A small network was shown many inputs. Here are its activations along a few directions, one row for each input.
In each table, some parts of the input vary, and every possible input appears once, in random order.
Descriptions start from the smaller parts, as in this example, which fits no table here: line(4) and (point or ring(9) or (values(3) and ring(5))).
Shared parts are said once, and a part with two or three values counts as separate values.
In the rows, zero is written as 128.

Other details of the inputs vary at random and push rows far along two fixed directions, the same in every table; ignore that.

Table:
x1: [164 194 148 160  93 116 160 103  94 127 143 120 162 105]
x2: [178  64  89  75 136 122 127 121 117 150  97 129 118 112]
x3: [217  92 125  70 155 157 175 129 137 182  85 158  68 119]
x4: [103 127 156 117  98 156 146 153  96 125 109 161 180 125]
x5: [101 130 105 114 121 131 115 126 134 141 148 135 120 132]
x6: [159  92  83 121 167 105 122 111 147 121 109 100  76 134]
x7: [167 160 138 145 132 115 126  96 159 157 170 128  97 130]
x8: [ 98 123 105  73  99 150 126 144 100 161 144 145 146 102]
x9: [139 132 122 189 159  87 105 101 168  85 133  91 108 156]
x10: [ 99 154 123 122  99 129 140 138  81 114 129 117 173 100]
x11: [ 84 152 143 128 107 157 153 153  99 118 113 155 158 130]
x12: [ 92 145 169 140 112 149 138 158 104 111 120 138 166 127]
x13: [ 89 145 142 128 100 131 107 138 117 131 160 130 162 120]
x14: [170  72  92  75 142 122 125 129 110 144 101 113 113 104]
x15: [155  79 114 120 173 133 125 129 167 127  93 135  77 155]
x16: [104 146 160 220 160  83  74 104 200  85 171  90 103 171]
x17: [ 87 149 121 120  86 140 120 129 114 136 151 155 177 128]
x18: [ 97 148 166 187 165 122 120 142 160  87 128 104 100 153]
Each input here is: values(3) and (point or ring(5)).
The inputs of x12 and x14 match in every part but the values(3) part. If x15 is changed in the same way as x12 into x14, which row does it become?
Answer: x9
Start at x17 and move only the ring(5) part, one step at a time. The first step leads to x16. Which rows follow, in order?
Answer: x13, x8, x5
Which other rows does x11 become when the values(3) part takes its other values? List them by row number.
Answer: x5, x6

Table:
x19: [157  34  89  82 201 124  87 127 200 162 120 119  18 150]
x20: [151 151 131  74  64 166 159 124  91 188 142 191 181 102]
x21: [135 215 223 231 139 128 178 131 125  76 111 127 143 146]
x22: [188 109 117  97 148 129 131 109 157 178 140 133  72 123]
x23: [171 142 119 164 150  88 124  97 147 110 135  85 106 124]
x24: [ 82 109  93  67  83 148 133 158  66 131 112 144 197  95]
x25: [180 119 114 143 129  94 127  96 121 121 122 103 134 119]
x26: [ 53 166 150 181 126 116 102 135 147  96 162 115 135 149]
x27: [ 73 115 160  78  93 201 184 198  55 122  61 190 198 117]
x28: [189 111  89  99 151 115 133 106 132 154 126 105  77 112]
x29: [137 160 115  75  71 156 168 126  71 178 138 163 165  86]
x30: [ 64 155 159 238 137  76  78 118 151  38 150  77 166 164]
x31: [141  52  68  81 182 120  97 131 155 138 110 103  55 134]
x32: [ 71 155 166 183 119 130  93 136 175 101 163 137 144 171]
What is each input in this table made of?
Answer: values(2) and (point or line(6))
The inputs of x22 and x19 match in every part but the values(2) part. If x25 is changed in the same way as x22 into x19, which row does it become?
Answer: x30
Which other rows does x32 become when the values(2) part takes its other values? List them by row number.
Answer: x20

Table:
x33: [ 67 176 154 184 118 121 111 135 138  84 146 127 160 153]
x34: [ 88 143 134 148 125 135 128 143 135 110 131 128 138 136]
x35: [169 137 126 166 166  99 118  95 185 128 148 104  76 142]
x36: [112 110 102  69 107 161 144 153  87 155 114 151 138 109]
x37: [158  53  67  27 112 144 125 127 107 188 116 163 129 107]
x38: [153 153 121 123 115 127 137 109 117 153 151 130 124 114]
x39: [193  82  85  24 111 144 150 124  90 203 117 148 114  77]
x40: [ 81 166 137 167 104 114 106 115 134 113 165 132 156 140]
x41: [ 84 170 136 157 110 124 111 127 121 113 163 113 149 132]
x42: [181 102 121 121 134 114 119 105 141 147 131 124 114 122]
x43: [109  89  91  31  83 177 155 160  69 174  93 185 162 102]
x44: [136 114 117 161 193 105  94 120 185 102 136  87  57 158]
x45: [110 194 175 178 116 118 134 134 120  98 149 111 158 123]
x46: [ 82 172 148 166 107 105 104 123 123 111 176 106 158 121]
x47: [161 149 140 177 178 108 120 113 173 107 136  95  72 151]
x48: [116 119  87  50  80 156 137 134  71 178 141 159 163  91]
x49: [178  92  81  22 100 166 169 133  92 197 100 167 134  87]
x50: [157 136 140 177 175 105 118 110 184 105 124 112  74 161]
x51: [152  70  74  64 148 135 121 126 146 163 114 130  88 120]
x52: [ 91 128 141 151 122 128 118 141 132 106 128 132 148 147]
x53: [162 102 121 104 155 142 154 130 142 145  99 137  89 126]
x54: [125 106 130 170 178 100  90 122 186  91 130 103  92 169]
x55: [105 118 124 119 141 141 127 141 123 124 123 126 111 131]
x56: [ 68 183 154 185 122 123 117 139 142  82 152 118 164 144]
x57: [163 114 155 183 172 104 115 117 174 102 118  99  86 156]
x58: [ 88 221 165 158  60 142 150 129  75 122 163 139 205 110]
x59: [182 115 115 154 170  97 111  89 188 138 139 113  56 150]
x60: [ 52 171 163 135  86 146 136 160  76 109 139 137 193 107]
x61: [110 172 163 171 112 131 143 129 126 111 129 141 144 142]
x62: [140 159 145 165 149 122 136 124 157 107 130 118 117 139]
x63: [109 103 117 107 144 145 134 145 134 128 111 135 115 129]
x64: [111  92 134 123 140 135 115 143 127 116 107 128 133 133]
x65: [114 194 173 193 117 103 123 117 133 103 166  96 143 127]
x66: [150  66  76  67 143 132 114 122 143 164 110 139  85 129]
x67: [114 110 125 116 141 127 120 146 127 127 124 114 109 122]
x68: [132 100 133 170 177 101  85 125 180  89 125  94  96 158]
x69: [ 77 190 185 159  70 151 161 146  77 108 132 163 219 125]
x70: [179  77 115  74 160 138 148 134 126 161  95 128  73 109]
x71: [ 67 158 136 115  58 146 129 143  77 128 148 158 223 116]
x72: [153 132 146 172 180 115 128 116 167 111 126 101  60 151]
x73: [ 54 157 163 154  93 143 131 151  99  98 133 149 197 137]
x74: [160 119 125 116 121 125 133 115 130 145 128 137 130 130]
x75: [161 128 129 134 123 114 127 104 138 142 143 134 128 132]
x76: [141  72  82  21 121 156 136 156  89 172 101 146 127  88]
x77: [120 153 181 191 137 119 127 127 139  92 126 117 143 144]
x78: [ 81 162 120 110  73 144 134 134  93 141 156 153 194 106]
x79: [174  45  79  70 150 121 100 116 143 162 117 125  93 120]
x80: [130  90 135 169 176 105  92 128 177  97 118  97  87 159]
x81: [136  70  90  45  97 152 124 140  90 166 109 151 160 100]
x82: [136 126 141 129 135 139 148 129 129 131 107 145 112 136]
x83: [100 185 165 139  69 148 155 143  80 116 133 163 220 119]
x84: [169 104 125 102 149 130 143 134 128 149 109 119  86 114]
x85: [ 88 169 107 176 106  94 129 114  93  73 128  92 175 121]
x86: [160 135 135 175 163  99 112  98 183 118 137 106  73 157]
x87: [120 171 174 183 114 122 127 129 125  92 135 123 174 136]
x88: [121 164 141 114  91 158 164 144  79 143 125 151 161 109]
x89: [183  84 100  79 155 145 155 131 141 163  92 141  78 121]
x90: [121  92 127 164 192 108 100 122 191 102 115 106  53 169]
x91: [161 108 117  64  82 153 149 132  78 168 112 157 175  94]
x92: [187 127  97 190 182  65 128  78 161  83 113  61  68 145]
x93: [102 173 167 147  78 145 156 142  88 119 128 158 198 126]
x94: [155  65  85  60 149 123 111 130 133 165 121 113  82 108]
What is each input in this table made of?
Answer: values(2) and (point or (line(5) and line(6)))
The inputs of x91 and x81 match in every part but the values(2) part. If x83 is changed in the same way as x91 into x81, which row does it become?
Answer: x54
Which other rows does x83 become when the line(5) part takes its other values? List them by row number.
Answer: x69, x74, x75, x93
Which other rows does x90 become when the line(5) part takes its other values? List them by row number.
Answer: x33, x40, x43, x66

Table:
x95: [151 109  89  58  87 146 158 120  78 175 115 158 154  92]
x96: [113 138 148 169 151 115 117 120 165 118 144 118  91 152]
x97: [ 78 194 165 191 112 121 125 129 114  87 150 118 154 139]
x98: [147 137 120 134 124 116 128 113 118 130 137 113 127 123]
x99: [ 47 157 175 233 146  95  83 133 161  45 154  94 159 172]
x100: [138 116 122 120 153 132 119 128 169 138 133 131  92 148]
x101: [120 155 138  98  71 151 143 136  70 155 144 152 188  97]
x102: [126 163 147 157 112 120 118 114 141 125 158 132 149 134]
x103: [127 132 135 146 125 124 140 124 127 114 111 131 131 133]
x104: [135 131 138 153 151 117 136 130 139 100 112 105 121 134]
x105: [149 105 105  54  86 152 152 127  85 185 122 167 153  91]
x106: [ 69 202 160 177 101 129 138 140 103  91 148 121 181 122]
x107: [171 109  92 105 134 123 129 111 136 151 128 130 112 126]
x108: [110 146 132 159 139 117 130 120 142 114 135 120 111 144]
x109: [166  92 117 122 160 124 130 126 136 125  98 116  86 136]
x110: [156 112  90  49  93 147 158 132  73 168 112 146 160  82]
x111: [163  90 131 114 164 127 130 135 150 129 103 118  88 128]
x112: [159  88 129 119 157 126 129 123 153 139 104 131  85 138]
x113: [118 159 137  94  73 148 149 140  74 151 142 148 195  87]
x114: [162  88 116  90 143 146 135 135 142 153 102 148 112 134]
x115: [ 89  93 102 132 154 123  86 138 163 115 138 105 102 147]
x116: [165  95 108 122 158 126 129 124 153 128 100 129  94 143]
x117: [135 123 114 132 153 125 123 118 155 123 124 127  95 147]
x118: [135 131 165 179 157 116 115 128 152 101 128 109 105 150]
x119: [134 116 134 133 154 128 117 131 147 132 132 119  85 139]
x120: [ 42 178 132 123  39 127 112 141  62 117 166 145 244 101]
x121: [148  97 114  96 159 133 127 139 146 147 117 123  83 121]
What is each input in this table made of?
Answer: values(3) and (point or (values(2) and line(4)))
Which other rows agree with x107 in the values(3) part? List them by row number.
Answer: x95, x98, x101, x102, x105, x110, x113, x120

Table:
x122: [182  28  85  47 164 139 126 142 128 160  75 137  78 121]
x123: [ 73 163 170 211 141  97  82 127 172  79 168 103 134 163]
x124: [111 150 130 137  99 109 118 115 117 133 160 115 155 110]
x125: [176  84 120 100 166 142 136 129 163 148 100 141  79 143]
x126: [157  54 100  73 152 134 128 137 121 150  86 130  86 122]
x127: [ 77 150 136 117  98 144 118 148 112 123 142 147 174 124]
x128: [154  83 119  83 123 148 135 142 103 146 100 146 136 121]
x129: [107 175 177 217 150 111 126 114 167  91 149 114 103 167]
x130: [101 182 173 151  77 148 152 133  95 132 140 157 185 122]
x131: [ 78 163 137 131  87 142 127 133  98 133 158 146 166 127]
x132: [164 110 101  80 120 138 150 124  88 156 110 134 119 103]
x133: [173  68  94  78 178 141 141 135 162 155  86 139  48 135]
x134: [137 115 142 100 107 156 148 142 111 150 112 166 153 125]
x135: [191  85  77  70 151 125 146 123 119 154  96 111  87 102]
x136: [160  72 123 101 163 132 128 134 159 144  98 140  83 139]
x137: [123 133 121 105  94 130 121 120 105 155 152 137 152 106]
x138: [121 197 166 237 156  91 113 110 162  65 155  76 113 155]
x139: [123 111 134 158 153 108  93 113 170 123 150 109  88 155]
x140: [164 116 128 113 128 120 142 120 132 146 122 131 128 112]
x141: [117 135 154 125 101 149 148 135 109 141 122 158 153 128]
x142: [121 172 142 112  79 150 167 129  80 151 134 161 172 102]
x143: [172 107 115 100 146 141 149 119 136 163 112 144  79 130]
x144: [130 155 167 160 117 133 135 128 135 124 136 142 149 139]
x145: [ 84 175 156 148  84 145 148 141  73 111 134 142 185 124]
x146: [113  98 127  84 111 155 146 154 106 142 102 160 162 112]
x147: [112 147 143 138 105 129 109 128 126 133 159 136 157 131]
x148: [155 138 131  95 110 150 156 132 110 154 119 156 149 109]
x149: [166  57 110  82 163 136 134 131 152 160  90 142  66 131]
x150: [108 185 140 203 141  85 102 105 169  92 176  79 117 140]
x151: [183  87  89 183 191  71 102  71 217  99 114 101  54 181]
x152: [132  82  95 100 164 120 106 123 156 146 127 120  63 139]
x153: [137 103 133 124 131 131 128 131 118 128 112 126 120 133]
x154: [ 97 129 136 102 108 158 150 156 107 126 108 156 172 116]
x155: [152  79 105  82 154 141 130 145 126 134  89 131 104 127]
x156: [ 71 143 150 148  99 133 130 149  91  98 122 125 182 119]
x157: [ 98 106  93  94 132 140 117 144 129 134 127 129 123 122]
x158: [193 108 126 162 201  89 117 100 207 117 123  85  45 147]
x159: [137 148 127 127 120 142 143 134 106 126 120 129 136 125]
x160: [103 126  70 104  73 117 112 102 103 135 143 151 192 124]
x161: [ 95 132 137 143 133 132 124 149 119  91 114 117 157 130]
x162: [105 161 132 138 106 130 121 121 117 137 161 133 139 130]
x163: [182  92  89  54 127 137 166 119 107 182 103 144 100  94]
x164: [135 154 147 113 101 158 155 139 109 145 123 162 162 121]
x165: [133 152 134 185 160  84  93 103 184 100 166  79 102 141]
x166: [121 153 155 143 100 136 132 137  97 117 131 136 176 125]
x167: [120 134 136 101  98 159 146 150  84 128 111 151 178 118]
x168: [130  60  75  70 158 130 112 131 142 155 115 124  76 124]
x169: [121 161 171 214 145 100 108 113 152  85 146  94 117 157]
x170: [191  89 120 106 156 124 132 116 155 156 113 133  86 128]
x171: [120 190 150 141  92 145 161 131 102 130 138 149 168 114]
x172: [143  96 102  70 110 144 122 126 111 176 133 148 123 112]
x173: [137 130 125 115 102 120 142 124  89 132 122 118 157  99]
x174: [145 126 121  77  99 162 152 146  79 148 107 154 167 107]
x175: [108 151 125 100  72 130 130 131  85 147 156 141 198  92]
x176: [106 177 126 130  93 134 128 126 108 134 161 133 162 113]
x177: [103 183 161 144  71 130 157 127  86 130 142 142 196 100]
x178: [195  57  60 161 199  66  93  74 193  97  99  82  53 174]
x179: [127 136 128 129 128 141 139 138 112 118 114 129 132 133]
x180: [144 127 127 107 101 134 142 127  86 142 120 134 153 104]
x181: [181  94  96 114 165 102 132 107 136 136 112  94  70 118]
x182: [135  76  72  37 129 155 129 145 117 173 108 153 103 112]
x183: [148  86  97  90 158 138 134 142 127 134  91 125  88 129]
x184: [177  75  67  59 145 117 127 108 132 178 127 118  74 103]
x185: [167  70 107  76 166 146 139 139 154 153  87 147  78 133]
x186: [ 70 183 141 136  78 150 131 143  96 124 158 149 187 126]
x187: [119 153 141 119 107 159 159 142 111 137 120 160 148 128]
x188: [ 78 151 146 139 109 142 149 144 108 115 124 143 158 124]
x189: [184  95 103  84 145 135 136 127 120 146 104 126 109 113]
x190: [ 95 117 128 117 115 129 110 135 125 136 139 135 133 128]
x191: [ 87 147 150 208 165  97 108 126 154  66 133  82 107 156]
x192: [129 161 153 197 153 105 118 112 146  94 141  96 100 154]
x193: [ 97  95 113  98 122 134 107 145 125 132 131 135 147 121]
x194: [ 86 184 149 130  74 149 126 139  97 130 161 151 199 118]
x195: [108 140 148 190 166 102 113 124 152  85 127  94  90 157]
x196: [111 128 123  98 106 150 121 140 115 143 138 150 157 125]
x197: [138 137 136 107  90 140 142 136  78 135 125 143 182 102]
x198: [116 154 120 120 101 128 126 117 108 146 159 132 142 113]
x199: [ 85 131 145 138 109 135 125 153  99  98 118 128 182 122]
x200: [182  93  96  82 143 123 139 125 119 143 102 113 113 104]
x201: [109 178 168 223 142  84  81 104 178  87 186  90 127 155]
x202: [147 141 149 191 155  83 108 109 157  88 140  79 116 137]
x203: [145 171 147 196 160  94 132 106 176  99 143  91  92 141]
x204: [ 79 149 130 136 113 142 138 154  96  97 115 124 170 120]
x205: [171 108 114 156 192  92  85 100 205 121 150  87  51 152]
x206: [ 81 156 141 137 111 149 150 151 115 110 120 144 163 124]
x207: [127 176 178 216 141  99 120 105 165  98 155 105 116 149]
x208: [ 63 134 133 129  98 132 112 143 109 120 145 132 171 120]
x209: [103 125 158 186 160 108 115 126 172  93 126 107 103 153]
x210: [111 124 137 129 116 131 107 132 133 132 149 137 145 137]
x211: [151 157 149 181 165 119 130 115 178 113 135 115  78 158]
x212: [ 93 171 174 213 154 107 123 122 168  84 143 112 101 163]
x213: [121 162 134 182 153 109  99 112 174 110 164 102  93 156]
x214: [ 94 102  99  67 109 154 123 154 105 144 122 148 162 108]
The inputs of x138 and x171 match in every part but one. If x173 is changed in the same way as x138 into x171, which row does it become?
Answer: x177
The inputs of x205 and x189 match in every part but one. If x139 is changed in the same way as x205 into x189, which row does it become?
Answer: x153
The inputs of x194 and x174 match in every part but one. If x162 is changed in the same way as x194 into x174, which row does it become?
Answer: x192
What is each input in this table made of?
Answer: values(3) and (point or (ring(5) and line(6)))
Which other rows does x155 become when the values(3) part takes its other values? List them by row number.
Answer: x127, x185
Which other rows does x158 become when the values(3) part takes its other values? List them by row number.
Answer: x165, x200
